These are the activations of a small neural network, seen along a few directions. Each row is one input.
Each table varies a few parts of the input and shows all the possible inputs, shuffled.
A made-up example of a description, with smaller parts first: one of 6 places along a line, together with either a single point or one of 11 places around a ring or (one of 3 separate values, together with one of 5 places around a ring).
Shared parts are said once, and a part with two or three values counts as separate values.

A family of inputs:
row 1: [  8 -36 -26  -8  17 -33 -15   1   6   7   5  39   5  28]
row 2: [  0  14 -21  -8  -2  28  13  -4 -13 -14  -1 -18   4 -89]
row 3: [  3 -27 -56  34   8 -10   1 -18  25 -46  -7  21   5 -28]
row 4: [  3   4  19 -41   1   6 -14  23 -28  35   9  12   6 -36]
row 5: [-10 -24 -29  -1   9  -7 -22  -7  -1  14 -27  46 -28  47]
row 6: [ -8   9  39  26  -8  -4  16   3  24 -11  18 -41  16  29]
row 7: [ 13  18  42  -3   0 -26  16  -2 -11 -11  26 -24  -4  43]
row 8: [  2 -32 -46   2  18  -7  -2  -2  35   9  -6   7  30  23]
row 9: [  0  20  20  48 -14  -5  26 -17  12 -65  16 -35  -7 -17]
row 10: [ -6  22   7 -43  -3  33 -15  11 -37  43 -25  11 -24 -12]
row 11: [-10   2   8 -21  -3  30  -7  24   5  37  -1 -13  29 -45]
row 12: [  6  30  44  15 -22  -5   4 -12 -17   2  -9  -6 -31  57]
Q: Describe the family of inputs behind these rows.
A: one of 3 separate values, together with one of 4 places along a line
Q: Changing only the place on the line of 4 turns row 5 into row 1. The same change can be made to row 12. Which row results?
A: row 7
Q: Which other rows does row 11 become when the choice among 3 separate values takes its other values? List them by row number.
A: row 6, row 8

A family of inputs:
row 13: [ -5  -8 -14  12  -1   7  -1  -7   7 -10 -12  11 -10   7]
row 14: [  5  14   3   9 -10   1   1  -5  -8 -22  -2  -5 -11 -13]
row 15: [  1 -14 -11   6   3  -3   1   2  20   4   3  -3  18  12]
row 16: [-13  15   5   9  -3  16   4  -2   0 -12 -10 -17 -14  -1]
row 17: [ 11   8   7   1   3  -8  10   2   3 -13  16 -17  16  -9]
row 18: [ -2 -17 -42 -51  13  30 -20  14 -20  52 -18  27  13 -69]
row 19: [ -4  14   3   9  -7  13   7  -7  -2 -11  -8 -13 -11  -4]
row 20: [-3 -8  4 -3  1 -4 -6  1  2 15 -6 14 -4 26]
row 21: [ -3  -6 -14  16  -1  -3  -3  -9   4 -11 -10  14  -9   1]
row 22: [  1 -11   2   0   0  -9  -7   0  -4  12   1  17  -7  22]
row 23: [  9  14  22  -7  -3  -8   0   4 -14  -3   7   2  -5   5]
row 24: [  2  14   4  13  -9   6   3  -6  -7 -14  -3  -7 -11  -8]
row 25: [  7 -12 -14   3  11 -17   3   0  12 -10  11   2  16   2]
row 26: [-10  10  24  -6  -2   9   1   6  -7  11   0 -11 -10  18]
row 27: [-11 -10   4  -4   4   2  -9   6   3  13  -5  10  -8  30]
row 28: [  4  -9   3  -4   0 -16  -9   0  -4   5   1  20  -5  17]
row 29: [  6  11  19  -8  -6  -8   0   0 -15   3   7  -4  -8   7]
row 30: [  0  -7 -19   9   1  -8  -3 -11   0 -18  -6  12 -12  -2]
row 31: [  0  -4 -17   9   7  -9   0 -10   1 -23  -6  16 -10  -4]
row 32: [ 0 12 20 -7 -5  4  3  1 -9 13  0 -9 -7 17]
row 33: [ -5   5  14   4  -2  10   6   8  13  -1   7 -24  14   2]
row 34: [  5  16   1   7  -1   0   6  -6  -9 -26   0  -5 -12 -14]
row 35: [  5   4  11   7  -3  -2  12  -1   5   0  14 -19  14  -6]
row 36: [  9   5   8   2  -3  -9   8   0   4  -7  14 -19  15  -9]
row 37: [ -2   8 -20 -54   1  39 -11  19 -27  50 -10   7  12 -82]
row 38: [  2 -14 -12   8   5 -12   3  -2  14   4   7  -2  15   6]
row 39: [-10 -13  -6   7   7  -1  -1   6  23   3   0  -5  17  12]
row 40: [  6  -6   1  -5   6 -16  -7   1  -5   0   2  21  -5  16]
row 41: [  7 -17 -10   5   2 -14   0   0  13  -6  10   4  16   2]
row 42: [  2   9  22  -3  -6  -2   3  -1 -14  10   6  -4  -9  10]
row 43: [-18  -6 -13  11   5   6  -2  -5  11  -9 -16   5 -12   8]
row 44: [  4   4  13   5  -5   7  10   3  11   1   9 -20  17   0]
Q: Describe the family of inputs behind these rows.
A: one of 2 separate values, together with either a single point or (one of 3 separate values, together with one of 5 places along a line)
Q: Changing only the choice among 2 separate values turns row 28 into row 29. The same change can be made to row 39. Which row results?
A: row 33
Q: Which other rows does row 23 become when the choice among 2 separate values takes its other values? List them by row number.
A: row 40

A family of inputs:
row 45: [ -2  17   5   4  -2   8   9  -5  -5 -20  -3 -14 -12  -5]
row 46: [ -6   5  11  15  -7  -3   6  -1   9 -13   7 -14   7 -20]
row 47: [  0  11  15   4   2  -7   9   1   8   4   5 -16  16  -2]
row 48: [  2   5   9   9  -5  -4   3   5   5 -20  15 -14   7 -18]
row 49: [  5   9   7   0  -5   4   5   6   7   1   9 -24  13   5]
row 50: [  0 -11 -13   3  12 -15   2  -4  11   8   3   0  13  12]
row 51: [-1  6 26 -4 -9 -2  5  0 -3 13  5 -9  3  8]
row 52: [ -1  17  15   3  -3  -2   4  -3 -18   2   3  -9 -17   5]
row 53: [ -6  -4 -13   8   8   3   2  -9   6 -17 -16  12 -11   8]
row 54: [ -2 -16  -4  -7   3  -1  -3   1   4  13   1   5  -1  27]
row 55: [ -5  -6  -8   5  -1 -10 -10  -5  -8   4  -4  11 -19  15]
row 56: [  7 -16 -17  11   4  -6   0  -2  10 -14   7   9   8  -1]
row 57: [ -1   6   7  14  -6  11   9   1  11 -15   5 -15   8 -11]
row 58: [ -2  -5  -7   6   0   6  -6  -3  -3   3 -12  15 -16  24]
row 59: [-10   6  26  -6  -7   3  -1   8   2   7   3 -13   0  11]
row 60: [ 12   9  11  -2  -5  -5   3   7   4  -1  13 -16  16   1]
row 61: [ 10 -12 -12   0   5 -11  -4   3  11   2   6   6  16  14]
row 62: [  1   4 -17 -54   4  41 -18  19 -31  49 -16   4  14 -87]
row 63: [ -8 -16 -12  17   3 -10  -1  -6  16 -10  -1   7   7  -6]
row 64: [ -3  17  12   9  -4   1  10 -11  -4 -16  -7  -6  -9 -11]
row 65: [ 4  7 28 -8 -7 -1  2  7 -3  7  7 -3  5 10]
row 66: [  7  -5  -7   2   0  -4  -8  -1 -10   0  -2  18 -16  20]
row 67: [  0  -6 -13  11  -3  -3   1 -15   4 -12 -15  15  -9   3]
row 68: [  3  -4 -14   4   8  -7   0  -8  -1 -19  -7  15 -10   4]
row 69: [ -5 -14  -1  -5  10 -14   0  -4   1  16   2   7  -1  21]
row 70: [  0 -16 -21  13   4   2   2  -3  14 -12   2   1   5   3]
row 71: [ -2 -15   2  -9   3 -14 -10   5   2   7   6  11   0  20]
row 72: [  3 -12 -16   2   5  -3  -2   1  14   5   1  -2  13  18]
row 73: [ -7 -12 -48 -54   9  31 -17  15 -19  56 -16  33   9 -72]
row 74: [  2  18  14   5  -2   2   7  -4  -5 -23  -4  -1  -7 -10]
row 75: [ -3  17  13   1  -1   8   3   2 -15  -2   1 -12 -18  10]
row 76: [  6  17  21   2 -10   4  -2   3 -14  -3   1   2 -12   6]
Q: Describe the family of inputs behind these rows.
A: one of 2 separate values, together with either a single point or (one of 3 separate values, together with one of 5 places around a ring)
Q: Changing only the choice among 2 separate values turns row 50 into row 47. The same change can be made to row 63. Which row results?
A: row 46
Q: Which other rows does row 71 become when the place on the ring of 5 takes its other values? List them by row number.
A: row 56, row 61, row 66, row 68

A family of inputs:
row 77: [  0   0  26  23  -3 -23  11 -18  -6  -7   4   5 -31  76]
row 78: [  3 -25 -61  -2  15   7  -3  -8   9  -5 -13  25  10 -39]
row 79: [ -7 -35 -33  -8  10   7 -11  13  27  31   0  11  41 -34]
row 80: [  9  27   1   1  -6  21  10   3  -7 -33   2 -20   6 -59]
row 81: [  4  -5  -3  55  -6 -14   8 -14  31 -57   2   1   2  17]
row 82: [  3   0   7  45 -13 -26   4 -28  -1 -42  -5  15 -38  43]
row 83: [-20 -17 -22 -25   9  22 -19   5 -11  47 -27  32 -18   8]
row 84: [ -3 -23 -20 -43  17   0 -19  19   2  52  -2  14  22   7]
row 85: [  5 -16   9  28   6 -35  12   0  35 -30  29 -21  28  33]
row 86: [-12 -18 -39 -12   5   6 -30   1 -13   5 -28  48 -25 -23]
row 87: [  7  29  39 -33  -7  13   6  17 -16  30  13 -33  16 -10]
row 88: [  6  -4  29   8   3 -32   5   4  16  -1  20 -15  10  70]
row 89: [ -4  33  39 -25  -9  22   1   8 -36  19  -4 -10 -24  -7]
row 90: [ 12  17  16  -5  -7   9  26   0   0   8  23 -43  32 -44]
row 91: [ -3  35  13  -7 -14  22  -1  -3 -30 -18 -14  -8 -32 -38]
Q: Changing only one part turns row 78 into row 84. The same change can be made to row 80. Which row results?
A: row 87
Q: Describe the family of inputs behind these rows.
A: one of 3 separate values, together with one of 5 places around a ring
Q: Which other rows does row 85 become when the place on the ring of 5 takes its other values? List them by row number.
A: row 77, row 81, row 82, row 88
Q: Which other rows does row 79 become when the choice among 3 separate values takes its other values? List them by row number.
A: row 85, row 90
